Here are a small network's activations along a few directions, averaged over the inputs that share one value of a field.
Values that are neighbours, or in one group, have similar rows; names and order tell nothing.
Strong random noise was added to every row along 2 fixed directions; ignore it. To show where, here is one row again and again, with new noise each time:
[ 217  -67  -16  -26   13 -104 -130  194   45   13 -160  -87]
[ -11  -48 -138  232   14  -91  -24  -28   65  -23 -249  143]
[ 422  -62 -145  136  127   -7 -315  266   53   58  -72 -153]
[ 180  -78  122 -246  -62 -173  -54  244   31    0 -179 -143]


Field Geb:
f15: [ 150  -40 -155  -28  -50  -39   44   72  105  242  188 -241]
f10: [-243   25   46 -350  -39 -279  297   -9  -91   94  -69  -15]
f5: [ 149  -86 -259  167   55  356   11   36   38  218  278  -94]
f9: [-330   42  459 -185  -36  -37  144 -142  -28 -124   45  184]
f1: [ 398 -209  156  140  -26   16 -455  123   36  -89  241   42]
f4: [ 241   48  342  -55  -94   -9 -174   70   -8 -120  143  -43]
f11: [ 208    0 -413  179  252  104 -260   63   48  236  159 -184]
f2: [-240  117 -191  -16   28 -136  292 -381   19  199    5   60]
f7: [-274  262  103   99  -63  247   86  -64  -82  -15  118  305]
f12: [-192  206  443 -732 -235   29  494  230 -137 -187  239 -353]
f17: [-310  -67  129 -241  -88 -229   78 -198 -193  -54 -254 -169]
f6: [ -94 -186   93  -10  -12 -112  109   98   86  -41 -287   46]
f14: [-332  270   -6  321  101  238  167 -317  -49 -163   66  465]
f16: [ 245 -141   44 -381    0  -62 -261  215   29  -13 -109 -315]
f3: [ 254 -163  317 -548 -174 -226 -117  282  168 -137  -62 -242]
f8: [-368  208  334 -461 -236   55  499  -53  -94 -124   88   80]
f13: [ 374 -131 -295  289  175  104 -367  129 -159   65   21 -167]
Geb is arranged as a ring.
Which values are neighbours of f12? Give them in the order they are listed.
Answer: f5, f8
Which values are neighbours of f9? Give them in the order they are listed.
Answer: f4, f14
Which values are neighbours of f6? Give them in the order they are listed.
Answer: f16, f3
Which values are neighbours of f2? Give them in the order they are listed.
Answer: f15, f11
